Each row below holds a small network's activations on one input, seen along a few directions.
In each table, some parts of the input vary, and every possible input appears once, in random order.
Descriptions start from the smaller parts, as in this example, which fits no table here: ring(8) and (point or (values(2) and line(4)) or ring(9)).
Shared parts are said once, and a part with two or three values counts as separate values.
(in the rows, 128 means zero)

A family of inputs:
R1: [106 147 135 170 138 145 105  94 132 110  90 133 126]
R2: [106 122 140 100 106 124 154 148 110 152 156 104 136]
R3: [135 125 137 114  94 155 151 152  93 173 125  93  88]
R4: [ 70 132 142 120 127 118 131 123 131 136 154 115 147]
R5: [ 96 140 120 127 143  81 134  88 157 110 136 143 169]
R6: [174 126 117 115 128 118 154 111 121 121  95 135 117]
R7: [134 135 132 143 127 156 127 118 118 122  90 129 104]
R8: [192 115 115 106 120 114 160 115 104 140  97 127 103]
R9: [ 96 159 135 182 150 143 103  94 135 100  95 138 130]
R10: [147 123 118  90 123  96 168 123 128 130 138 124 139]
R11: [156 132 134 130 116 158 129 124 103 137  88 119  98]
R12: [ 95 136 141 135 108 159 129 141 117 141 122 113 111]
R13: [ 46 154 147 148 138 104 116 105 145 124 153 127 161]
R14: [114 152 120 165 161 108 116  78 146  90 102 157 152]
R15: [126 141 121 154 152 111 120  79 145  95 100 147 145]
R16: [118 139 131 155 135 153 111 107 122 118  88 128 114]
R17: [ 88 128 141 104 116 119 141 132 123 142 152 109 133]
R18: [137 133 115 140 149 120 133  95 137 101  98 146 136]
R19: [222  91 116 136 132 176  77 200 130 128 139 150  98]
R20: [184  89 125 124 114 176  71 224 128 150 171 128  97]
R21: [ 55 160 147 177 132 144 104 115 135 120 124 125 138]
R22: [ 55 139 144 138 125 107 124 112 143 131 153 125 163]
R23: [108 132 115 114 143  93 148 105 148 113 139 137 159]
R24: [172 123 128 126 111 155 152 134  97 149  92 113  87]
R25: [164 115 118  80 118  91 177 126 119 147 140 113 122]
R26: [115 132 141 125  99 163 138 152 105 153 125 106 109]
R27: [152 128 121 125 140 120 140  97 127 111  97 141 120]
R28: [ 79 140 140 149 119 158 118 134 124 134 125 116 125]
R29: [127 115 137  87 100 117 166 150  99 171 157  93 116]
R30: [ 85 156 123 137 156  79 125  81 159 102 136 144 168]
R31: [215  81  97  89 139 107 109 195 152 122 189 156 143]
R32: [241  83  99 116 146 136  94 180 140 114 147 170 121]
R33: [ 67 147 146 163 122 148 104 119 134 125 124 116 132]
R34: [125 129 120  96 133  92 154 106 139 122 135 129 137]
R35: [176  79 121 102 121 137  96 224 134 145 208 132 135]
Q: Describe the family of inputs behind these rows.
A: ring(5) and (point or line(6))
Q: Changing only the ring(5) part turns R32 into R19. The same change can be made to R14. Which row results?
A: R9
Q: Which other rows does R24 become when the ring(5) part takes its other values? List them by row number.
A: R3, R8, R25, R29

A family of inputs:
R36: [226 114  94 108 163  88 135 116 153  95 122 161 133]
R37: [190 124 134 193 146 202  78 123 105 110  58 142  75]
R38: [184 102 106  91 145 108 108 145 153 111 145 158 125]
R39: [ 78 153 144 138 126  95 137 112 135 133 152 124 162]
R40: [160 105 122 107 110 159 136 197 114 151 158 118 112]
R41: [ 50 140 147 134 115 130 151 130 132 142 155  96 137]
R42: [ 81 134 126 119 148  90 123  88 154  99 138 142 175]
R43: [ 45 146 160 113  99 135 149 132  96 175 148  76 116]
R44: [ 72 183 140 196 128 174 104  67 126 105  36 130 101]
R45: [116 136 109 131 160  66 158  63 151  92 118 160 179]
R46: [182 105 110 120 119 119 117 169 126 148 156 134 127]
R47: [151  93 142  88  77 170 139 194  93 175 150  96  96]
Q: Describe the family of inputs behind these rows.
A: values(2) and (point or line(5))
Q: Which other rows agree with R36 in the values(2) part? List them by row number.
A: R37, R38, R40, R46, R47

A family of inputs:
R48: [146 132 126 141 127 143 115 136 125 127 116 130 118]
R49: [127 125 139 128 119 140 125 139 112 146 131 118 112]
R50: [147 135 131 136 123 136 121 127 122 130 110 133 112]
R51: [144 124 122 121 133 116 138 140 133 126 144 132 138]
R52: [123 121 140 131 120 149 120 149 122 138 137 123 112]
R53: [125 124 125 110 118 121 127 141 121 145 143 120 128]
R54: [149 117 124 122 139 124 120 119 135 114 122 139 128]
R55: [127 121 127 118 114 126 128 149 126 142 146 126 131]
R56: [142 117 118 112 133 114 149 129 134 125 138 127 134]
R57: [ 25 176 144 164 143 107 137  51 142 104 100 125 159]
R58: [152 115 115 126 140 132 129 128 134 111 122 136 136]
Q: Describe the family of inputs behind these rows.
A: point or (values(2) and ring(5))
Q: Which other rows does R50 become when the ring(5) part takes its other values? List them by row number.
A: R49, R53, R54, R56

A family of inputs:
R59: [ 14 161 148 150 135 123 152  67 125 117 107 108 158]
R60: [136 118 125  93 118 133 144 143 128 134 135 119 121]
R61: [134 128 119 139 143 101 125 115 137 123 135 140 151]
R62: [142 128 127 127 115 136 142 139 104 152 130 111 116]
R63: [133 141 130 146 144 129 116 125 144 108 128 145 139]
R64: [118 122 131 118 127 148 114 155 139 133 139 129 121]
R65: [143 131 117 127 135 126 136 108 132 124 105 139 119]
R66: [119 120 128 132 122 140 116 154 133 131 144 124 127]
R67: [141 122 128 117 116 121 147 139 117 147 145 111 129]
R68: [135 132 122 133 135 140 109 115 132 109 102 139 120]
R69: [146 126 129 126 135 103 140 110 131 113 122 132 137]
R70: [130 124 117 128 135 107 125 119 147 113 130 149 147]
R71: [130 139 121 128 142 131 106 124 147 104 124 148 137]
R72: [127 124 115 114 143 106 115 114 144 110 133 144 139]
R73: [ 11 176 165 142  99 122 142  93 121 153 127  90 132]
R74: [127 120 141 138 118 150 117 146 114 139 129 115 109]
R75: [140 130 133 120 119 141 145 142 108 146 128 118 111]
R76: [127 125 123 124 122 116 126 148 119 146 161 117 138]
R77: [137 117 123 106 114 128 146 140 124 136 141 117 126]
R78: [139 124 122 114 114 143 140 138 112 144 128 118 113]
R79: [143 125 118 121 135 111 141 108 142 116 121 136 134]
R80: [149 132 129 141 133 116 137 111 118 129 105 136 128]
R81: [130 125 130 147 114 147 120 144 113 146 131 112 114]
R82: [139 123 133 111 120 128 152 144 118 136 142 117 126]
R83: [124 119 129 121 117 159 115 147 123 136 123 120 107]
R84: [140 132 135 158 135 132 115 116 123 123 106 136 128]
R85: [123 126 131 144 124 133 117 154 126 142 147 118 129]
R86: [136 136 132 154 140 122 110 122 136 117 127 143 147]
R87: [142 128 114 110 132 109 138 116 140 109 114 137 133]
R88: [149 138 126 133 135 122 140 112 126 122 106 138 121]
R89: [138 131 137 150 138 136 114 115 125 116 108 136 121]
R90: [136 117 133  99 118 145 133 140 115 142 121 118 108]
R91: [121 118 123  99 124 130 123 149 133 136 151 126 130]
R92: [135 129 124 146 135 140 115 111 133 115 108 139 121]
R93: [122 117 120 114 119 122 126 148 127 136 159 125 132]
R94: [123 113 137 117 128 121 127 150 121 141 157 122 132]
R95: [120 123 136 138 130 136 118 155 128 134 148 119 122]
R96: [129 132 123 140 144 131 112 120 152 110 126 146 140]
R97: [131 124 123 132 146 105 126 113 140 116 138 144 141]
R98: [143 134 114 115 133 124 131 115 130 115  98 138 118]
R99: [149 127 130 133 133 101 141 110 128 121 121 133 143]
R100: [127 118 130 135 111 158 122 145 121 138 127 123 112]
Q: Changing only one part turns R67 into R99. The same change can be made to R64. Which row results?
A: R71
Q: Changing only one part turns R79 into R77. The same change can be made to R68. Which row results?
A: R83
Q: Describe the family of inputs behind these rows.
A: values(2) and (point or (line(4) and ring(5)))
Q: Which other rows does R80 become when the values(2) part takes its other values? List them by row number.
A: R62
Q: Which other rows does R94 become when the ring(5) part takes its other values? List them by row number.
A: R74, R75, R82, R95
Q: Which other rows does R92 become when the values(2) part takes its other values? List them by row number.
A: R100
Q: Which other rows does R89 become when the ring(5) part takes its other values? List them by row number.
A: R63, R69, R88, R97
